Each row below holds a small network's activations on one record, seen along a few directions.
Each row is followed by the record's values for the fields DUD, PIM, NAZOL, ZUS, NUSEZ.
Not every record has every field; a missing one is written missing.
The largest differences between rows may come from other fields.
(in the rows, 500 means zero)
Random noise pushes rows far along 3 fixed directions. That doesn't count. These rows show it; they differ only by the noise:
460  484  565  490  424  400  354  370  234  607  348  324  248  562  336
460  528  599  522  590  447  554  542  472  356  529  604  391  352  576
538  610  490  350  605  432  680  529  696  403  512  630  526  547  551
754  532  587  517  677  354  525  477  544  206  571  447  440  210  540
636  576  483  356  547  374  543  415  563  474  434  418  448  577  413

613  436  558  548  584  541  539  562  533  483  433  434  496  537  527 -> <DUD:tunad PIM:futi NAZOL:vod ZUS:bageg NUSEZ:sema>
544  351  530  716  587  526  273  602  231  437  521  432  556  338  561 -> <DUD:giba PIM:mev NAZOL:vod ZUS:bageg NUSEZ:zisa>
412  601  398  372  498  500  626  518  595  657  453  554  401  777  383 -> <DUD:tunad PIM:zup NAZOL:bizan ZUS:bageg NUSEZ:sako>
434  470  430  558  492  495  424  549  452  603  539  475  581  566  481 -> <DUD:tunad PIM:mev NAZOL:bizan ZUS:bageg NUSEZ:missing>
367  487  591  606  494  522  498  562  425  515  439  586  286  475  570 -> <DUD:tunad PIM:futi NAZOL:vod ZUS:ker NUSEZ:sema>
738  618  380  381  614  388  459  490  459  496  430  316  441  670  379 -> <DUD:giba PIM:zup NAZOL:bizan ZUS:bageg NUSEZ:sema>
214  451  441  538  468  667  394  633  382  632  492  579  629  733  578 -> <DUD:giba PIM:mev NAZOL:bizan ZUS:bageg NUSEZ:zisa>
637  478  564  421  442  473  602  310  699  464  536  433  585  483  472 -> <DUD:mok PIM:futi NAZOL:bizan ZUS:ker NUSEZ:zisa>
497  593  453  452  470  448  611  535  622  457  581  546  648  518  478 -> <DUD:tunad PIM:fani NAZOL:bizan ZUS:sela NUSEZ:nurad>
566  552  473  564  697  456  501  623  331  354  539  552  255  436  554 -> <DUD:giba PIM:zup NAZOL:vod ZUS:bageg NUSEZ:sema>
389  375  574  698  557  620  327  633  154  530  371  472  380  484  512 -> <DUD:giba PIM:zup NAZOL:vod ZUS:bageg NUSEZ:sema>
675  515  390  483  603  423  548  451  696  241  663  515  654  335  580 -> <DUD:tunad PIM:mev NAZOL:vod ZUS:bub NUSEZ:missing>
547  520  542  559  523  490  378  483  371  504  502  395  405  484  420 -> <DUD:giba PIM:zup NAZOL:bizan ZUS:bageg NUSEZ:sema>
769  484  518  607  715  451  441  564  488  197  563  373  484  236  499 -> <DUD:tunad PIM:zup NAZOL:bizan ZUS:bub NUSEZ:sako>
400  498  515  561  558  551  447  579  306  494  451  518  396  565  472 -> <DUD:giba PIM:zup NAZOL:bizan ZUS:bageg NUSEZ:sema>
334  457  610  453  316  602  457  497  483  626  411  476  473  584  505 -> <DUD:mok PIM:zup NAZOL:bizan ZUS:ker NUSEZ:nurad>
408  439  613  538  654  599  618  737  514  373  488  744  466  467  697 -> <DUD:giba PIM:futi NAZOL:vod ZUS:bageg NUSEZ:zisa>
420  487  474  519  511  553  418  523  388  650  389  510  369  658  407 -> <DUD:giba PIM:zup NAZOL:vod ZUS:bageg NUSEZ:sema>
459  460  479  649  431  417  283  466  307  546  581  409  460  411  432 -> <DUD:tunad PIM:mev NAZOL:bizan ZUS:ker NUSEZ:missing>
448  357  722  592  498  513  439  523  361  423  411  484  414  302  509 -> <DUD:mok PIM:futi NAZOL:bizan ZUS:sela NUSEZ:zisa>
593  497  557  334  441  512  657  383  783  480  472  482  585  465  485 -> <DUD:mok PIM:zup NAZOL:bizan ZUS:sela NUSEZ:nurad>
462  539  493  629  619  459  549  658  457  314  551  641  357  271  640 -> <DUD:tunad PIM:zup NAZOL:vod ZUS:ker NUSEZ:sako>
186  560  441  579  400  548  424  537  267  629  466  636  360  576  596 -> <DUD:giba PIM:fani NAZOL:vod ZUS:ker NUSEZ:sema>
466  471  615  441  393  483  576  329  562  519  490  463  488  495  469 -> <DUD:mok PIM:futi NAZOL:bizan ZUS:sela NUSEZ:zisa>
484  382  640  464  520  620  640  605  536  430  457  562  454  408  593 -> <DUD:mok PIM:zup NAZOL:vod ZUS:bageg NUSEZ:nurad>
545  600  467  424  455  500  491  500  666  478  593  555  645  475  570 -> <DUD:mok PIM:mev NAZOL:bizan ZUS:ker NUSEZ:sema>
395  304  698  596  480  681  470  628  431  401  479  534  448  347  600 -> <DUD:mok PIM:zup NAZOL:vod ZUS:bageg NUSEZ:nurad>
799  484  501  482  659  373  451  462  452  368  461  311  399  419  417 -> <DUD:giba PIM:futi NAZOL:bizan ZUS:bageg NUSEZ:zisa>
690  492  441  557  587  351  344  468  351  421  592  327  534  391  437 -> <DUD:giba PIM:mev NAZOL:bizan ZUS:bageg NUSEZ:zisa>
403  422  607  471  476  561  565  583  455  457  465  502  439  452  538 -> <DUD:mok PIM:zup NAZOL:bizan ZUS:bageg NUSEZ:nurad>
439  596  385  474  403  375  501  394  451  579  556  540  541  552  469 -> <DUD:giba PIM:mev NAZOL:bizan ZUS:ker NUSEZ:zisa>
592  425  661  435  453  499  513  391  630  432  459  407  571  437  444 -> <DUD:mok PIM:futi NAZOL:bizan ZUS:sela NUSEZ:zisa>
684  521  499  464  393  392  374  309  352  571  448  213  344  449  305 -> <DUD:mok PIM:fani NAZOL:bizan ZUS:bageg NUSEZ:sako>
692  479  533  527  623  505  488  559  536  398  458  386  435  495  540 -> <DUD:tunad PIM:futi NAZOL:vod ZUS:bageg NUSEZ:sema>
549  532  385  441  526  519  555  564  624  494  409  512  604  645  480 -> <DUD:tunad PIM:zup NAZOL:vod ZUS:ker NUSEZ:sako>
449  503  536  486  540  486  505  498  452  573  461  529  329  582  449 -> <DUD:giba PIM:futi NAZOL:bizan ZUS:bageg NUSEZ:zisa>
559  437  603  766  441  428  296  471  276  396  637  430  598  182  515 -> <DUD:giba PIM:mev NAZOL:bizan ZUS:ker NUSEZ:zisa>
631  563  479  516  527  393  589  417  677  339  633  499  613  247  503 -> <DUD:tunad PIM:fani NAZOL:bizan ZUS:sela NUSEZ:nurad>
659  483  429  509  652  549  450  531  513  393  463  431  540  561  493 -> <DUD:giba PIM:zup NAZOL:vod ZUS:bub NUSEZ:sema>

Which values does each new row have?
597  480  500  408  561  524  621  493  586  472  471  500  529  633  530 -> <DUD:giba PIM:futi NAZOL:vod ZUS:bageg NUSEZ:zisa>
253  502  421  492  473  547  547  514  545  617  582  638  519  627  500 -> <DUD:tunad PIM:mev NAZOL:bizan ZUS:bageg NUSEZ:missing>
390  366  641  514  443  614  514  473  517  490  423  484  582  492  548 -> <DUD:mok PIM:futi NAZOL:bizan ZUS:sela NUSEZ:zisa>
342  412  662  550  532  544  584  608  482  460  509  648  399  402  610 -> <DUD:mok PIM:futi NAZOL:bizan ZUS:bageg NUSEZ:zisa>
430  604  463  491  469  481  575  491  563  512  578  662  399  363  566 -> <DUD:mok PIM:fani NAZOL:vod ZUS:ker NUSEZ:sako>
506  603  349  399  493  368  456  394  494  626  496  430  567  614  434 -> <DUD:giba PIM:mev NAZOL:bizan ZUS:sela NUSEZ:zisa>
851  488  496  443  692  359  473  467  515  310  492  299  415  440  396 -> <DUD:giba PIM:futi NAZOL:bizan ZUS:bageg NUSEZ:zisa>
459  420  675  552  370  565  448  508  458  416  499  483  412  325  575 -> <DUD:mok PIM:zup NAZOL:vod ZUS:ker NUSEZ:nurad>
360  533  557  465  564  544  744  586  676  456  571  787  510  513  635 -> <DUD:giba PIM:futi NAZOL:bizan ZUS:bageg NUSEZ:zisa>
309  617  308  396  448  453  523  514  537  620  516  655  579  731  513 -> <DUD:giba PIM:mev NAZOL:bizan ZUS:ker NUSEZ:zisa>
635  373  655  527  420  538  514  410  522  465  481  393  503  358  407 -> <DUD:mok PIM:zup NAZOL:vod ZUS:bageg NUSEZ:nurad>
294  527  497  588  430  538  434  553  327  639  429  610  373  597  520 -> <DUD:giba PIM:zup NAZOL:vod ZUS:ker NUSEZ:sema>
169  496  659  576  533  578  595  616  506  466  551  799  402  384  665 -> <DUD:giba PIM:futi NAZOL:bizan ZUS:sela NUSEZ:zisa>
767  527  380  488  629  417  434  551  598  416  597  454  687  500  510 -> <DUD:giba PIM:mev NAZOL:vod ZUS:bageg NUSEZ:zisa>
488  368  626  464  396  567  481  437  584  543  390  489  514  554  492 -> <DUD:mok PIM:futi NAZOL:vod ZUS:ker NUSEZ:zisa>
564  479  354  536  446  354  328  435  378  538  502  355  474  498  423 -> <DUD:tunad PIM:mev NAZOL:vod ZUS:ker NUSEZ:missing>
311  451  595  416  336  571  583  463  513  565  422  528  509  548  456 -> <DUD:mok PIM:zup NAZOL:bizan ZUS:sela NUSEZ:nurad>
145  515  522  638  400  475  361  521  153  626  523  623  377  457  534 -> <DUD:giba PIM:mev NAZOL:bizan ZUS:sela NUSEZ:zisa>
290  582  462  549  439  468  489  486  363  622  479  680  237  570  457 -> <DUD:giba PIM:zup NAZOL:vod ZUS:ker NUSEZ:sema>
